These are the activations of a small neural network, seen along a few directions. Each row is one input.
Each table varies a few parts of the input and shows all the possible inputs, shuffled.
Descriptions start from the smaller parts, as in this example, which fits no table here: one of 5 places around a ring, together with either a single point or one of 9 places along a line or (one of 3 separate values, together with one of 6 places along a line).
Shared parts are said once, and a part with two or three values counts as separate values.

Other details of the inputs shift rows strongly along three fixed directions, in all tables alike. That doesn't count.

Rows:
r1: [ 1 -9 35 -8  6  0 11 33 -9  3 18]
r2: [-40 -13   6 -25  -6  16   1   8   7 -33   8]
r3: [ -1   3 -11 -18 -13   3  21 -15  -3  47   4]
r4: [ -1   4 -12 -18 -12   4  21 -15  -3  49   4]
r5: [  6  -8  38   5   7 -16  11  41 -31 -10  -4]
r6: [-16   9 -21 -22  -6   3  -3 -29   1 -14   5]
r7: [-29   0  -8  -9 -11   6  -9 -10   6 -19  -1]
r8: [ 10  -1  24  11  -8  -9   7   8 -13  15   4]
r9: [  8  -5  -5  15  13  -3 -10  15  11 -28  -2]
r10: [ 18   7  20  -1   8 -10   8  10 -18  10   6]
r11: [ 25   8  25  16  13 -12  -1  22 -22  11  -6]
r12: [ 34  13 -42  21   0  -6 -17 -41  19   0  -6]
r13: [-23   5 -18 -16 -17   1  -7 -29   0 -11   3]
r14: [ 25   6  25  16  12 -13   0  22 -22  10  -6]
r15: [17 -2 21  4  6  0  4 15 -3 16 15]
r16: [20  0 15  4 -6  3  7 -9 -2 28 13]
r17: [ 14  18  -5 -24 -15   0  10 -39   5  42  32]
r18: [ 17   5 -29  32  -2  -6 -23 -24   7 -13 -18]
r19: [ 29   1  24  16  13 -16   7  22 -21   4  -1]
r20: [ 15   6 -27  36  -1   0 -24 -23  15  -7 -17]
r21: [ 13  -3 -14  12   3  -3  -7  -5  13 -16   2]
r22: [-37 -10   4 -27   0  13   0  13   8 -30  15]
r23: [ -5 -10  -1  24  -1  -4 -11  11   2 -28 -15]
r24: [-46  -1   4 -26  -6   4  -5   8  -7 -33   2]
r25: [-28  -5  -7  -8 -12  12  -4 -11  11 -20   0]
r26: [ 26   0  24  18   6 -17   4  20 -24   6  -6]
r27: [14 10 17  7 -5  3  2 -8 -1 33  8]
r28: [ 24  13 -33  25  12  -1 -23 -24  10 -12 -16]
r29: [ -9   7  17 -32  -6  10  10  -6  -2  27  31]
r30: [ 11   6  23   6   0 -10   2  10 -19  14   4]
r31: [ 18   4 -44  29  10   6 -12 -12  19  15 -29]
r32: [ 28  11 -33  24  10  -5 -20 -18  17 -14 -11]
r33: [ 13  18  -6 -21 -14   9   3 -41   7  50  31]
r34: [ 22   1 -54  24   3   4 -12 -42  27  24 -29]
r35: [-50 -22  -6 -32  -2   8  15  15   5 -19 -12]
r36: [  4  21   1 -22 -11  -1   3 -30 -13  32  13]
r37: [  9  23  -8 -24 -20  -2   5 -49 -11  41  16]
r38: [ 20  -5  28  26   0 -13   4  21 -14   9  -3]
r39: [ 18   3 -44  30   9   5 -11 -12  18  14 -29]
r40: [-47  -5   8 -23  -6  16  -2   8   7 -27   5]
r41: [-49  -1   7 -24  -7  10  -5   9   1 -29   4]
r42: [  3  -5  -6  16   5  -8 -10   8  -8 -31 -17]
r43: [  9  -6  -6  13   9 -10  -4  14   3 -34  -7]
r44: [ 19 -12  14  21  12  -8  17  39 -13  24 -16]
r45: [-15 -12  15   7  14  11 -10  33   6 -35  -6]
r46: [ 13  -1  21   7  -8 -14   8   6 -21  12   4]
r47: [ 29   7  24  14  18 -12   3  23 -19   9  -1]
r48: [ -1   7 -12 -19 -10   6  18 -15  -2  50   4]
r49: [ 17   2 -44  30   8   5 -10 -12  18  13 -29]
r50: [  1  -5  -7 -18 -13  -2  23 -24  -1  46   0]
r51: [-34  -7   2 -29  -1   5   4  11   7 -34  16]
r52: [-49   0   7 -24  -6  10  -6  10   1 -27   4]
r53: [-27  -3 -32 -21 -11  12   9 -16   9   8  -7]
r54: [  5  18   2 -22 -13  -3   5 -30 -15  30  13]
r55: [ 24  12 -33  25  11  -2 -22 -23  10 -14 -16]
r56: [-22  -5  -9 -11  -5  16  -7 -11  14 -19   4]
r57: [ -8  -4   8   0  17  -4  -5  34   0 -40  -4]
r58: [  8  -9  -5  16  10  -5  -7  15  10 -30  -2]
r59: [30 -8 25 20  9 -6  5 23 -6 11  9]
r60: [22 -5 30 26  3 -5  4 20 -7 12 -3]
r61: [-29  -5  -8  -8 -16   4  -5 -10   4 -23  -1]
r62: [ -9   9  14 -35 -10  -4  18 -13 -19  14  21]
r63: [ -3   2  -2  19  10  -3 -18  13  -3 -25 -15]
r64: [ 19   1  19   1   3 -14  12   8 -21   7   6]
r65: [  1 -14  34  -7   2  -3  14  31 -11   1  18]
r66: [  8 -10  11   1   8  -4  17  17  -5  31 -13]
r67: [35  7 19 13 10 -8  4 11 -3 22 13]
r68: [  2  -7  -1  20  11  10 -15  13  12 -23 -10]
r69: [-15 -14  14   7  12  10  -8  31   6 -36  -6]
r70: [12 -2 25 11 -5 -1  8  8 -6 18  5]
r71: [-31 -12 -22 -16  -7   9  11   3   5  -5 -11]
r72: [  8  -4  -5  15  14  -2 -10  16  12 -27  -2]
r73: [24 15 10 -6  3 -9  6 -3 -5 23 14]
r74: [ 22   4 -54  23   5   5 -14 -41  27  26 -30]
r75: [-28  -4  -8  -8 -11  12  -5 -12  12 -19   0]
r76: [-12  11 -20 -24  -6   2  -2 -23  10 -11  10]
r77: [-22  -2  -9 -12  -3  18  -9 -10  14 -16   4]
r78: [-18   6  21 -27 -17   9  13 -11  -4  25  21]
r79: [ 21   3  26  21   7 -14  -1  22 -20  10  -3]
r80: [ 21   6  19  -2   6 -12   9  14 -10   9  11]
r81: [-15   0 -19 -17  -9  13  -6 -24  16  -6  14]
r82: [ 20   0  28  25   4 -10   1  21 -12  12  -3]
r83: [-20 -10  12   8   6  -6  -8  30 -11 -40 -12]
r84: [ 16  -9 -44  29   7   1 -10 -21  23   6 -34]
r85: [-23   7 -13 -17  -3   4 -11 -12  -3 -22  -4]
r86: [  7  -3  -5  15  15  -1 -11  17  12 -27  -2]
r87: [  5  -1  -6  13  15  -5  -9  11  -3 -30 -12]
r88: [-15  15  10 -31 -21  13   9 -31   1  39  25]
r89: [ 13  -9  38   2  11 -18  17  46 -20 -12   6]
r90: [  7  -7  11   1  10  -3  15  18  -4  32 -13]
r91: [ 22  -4 -28  34   0   7 -20 -25  22 -11 -13]
r92: [-28  -6  -8  -8 -13  12  -3 -12  11 -21   0]
r93: [-45  -3   5 -26  -7   3  -3   8  -8 -33   3]
r94: [-33  -8  -4 -31 -10  12   3  -6   9 -20  19]
r95: [ -7  10  14 -37  -9  -5  18  -7 -10  15  26]
r96: [  2 -10  -2  21   8   8 -13  10  12 -25 -10]
r97: [ -5 -22 -16  17  12  -1   2  17  10 -14 -32]
r98: [ -7   1  16 -33 -13  -2  20  -6  -5  15  32]
r99: [  1   0  -7 -20  -8   1  19 -23   1  49   0]
Each input here is: one of 9 places along a line, together with either one of 2 separate values or one of 9 places around a ring.
Question: Changing only the place on the line of 9 turns r12 into r89. The same change can be made to r16. Which row results?
Answer: r2
Question: Changing only the place on the line of 9 turns r88 into r75. The same change can be made to r39. Which row results?
Answer: r3
Question: Changing only the place on the line of 9 turns r32 into r80. The same change can be made to r15. Which row results?
Answer: r1
Question: Change only the choice among 2 separate values in r39. List by row number the other rows that result.
Answer: r74
Question: Change only the place on the line of 9 in r6. List by row number the other rows that result.
Answer: r10, r19, r28, r47, r55, r62, r64, r87
Question: Which other rows agree with r31 in the place on the line of 9? List them by row number.
Answer: r11, r27, r29, r45, r47, r52, r63, r67, r73, r90
Question: Change only the choice among 2 separate values in r49. List by row number the other rows that result.
Answer: r66
Question: Which other rows agree with r95 in the place on the line of 9? List them by row number.
Answer: r4, r19, r37, r38, r51, r56, r59, r70, r83, r84

Rows:
r100: [ 19   3 -29  13  14  13 -13  -8  20 -16  -4]
r101: [27 -2  9 12 -3 -6 17 14 -9 55  4]
r102: [-18  -5  -5   6 -11   2  -7  -9  -7 -13 -11]
r103: [  5  12  -6 -31  -6 -12  20 -16  -1  25  24]
r104: [-12  -3   3 -18  -5  -4  -3  -4  -7 -29   6]
r105: [ 25   4 -24   7  -2  14   4 -30  14  43  -3]
r106: [-13   1 -12  25 -11   8 -15  -9   9  -8 -12]
r107: [-18   3   5 -10  -8  -1  -7  -4 -12 -27  10]
r108: [29 -9 21 24 22 -2 -6 19  5 -6  6]
r109: [  1  12  -6 -27 -10   2  10  -9  -2  31  29]
r110: [ -6   3  12 -13 -19  10   5 -21  11  33  13]
r111: [ 23 -13  12  23  10 -15  14  23 -13   2 -21]
r112: [-43   6   5 -29   5   5   1  12 -14  -5 -16]
r113: [ -9   2   6  -4  -3   7 -13  -2  18 -22  11]
r114: [ -2  12 -10  21  -7   4 -21 -12   9 -21   4]
r115: [  0   2 -14  -8   4  -6   1  -6   0 -24  -1]
r116: [  2  -8 -30  13   5  -8   3  -2  15  -4 -20]
r117: [ 30  16  14  21  26 -16 -12  24 -19  -1 -17]
r118: [-20 -16   3  -7   5  15  -1   0  14  -7  -1]
r119: [-19 -21  47 -18  -5  -9  22  39 -30  -7   0]
Question: Changing only one part turns r112 into r117. The same change can be made to r101. Which row results?
Answer: r109
Question: What is each input in this table made of?
Answer: one of 2 separate values, together with either a single point or one of 9 places around a ring
Question: Change only the choice among 2 separate values in r119. List by row number the other rows that result.
Answer: r104
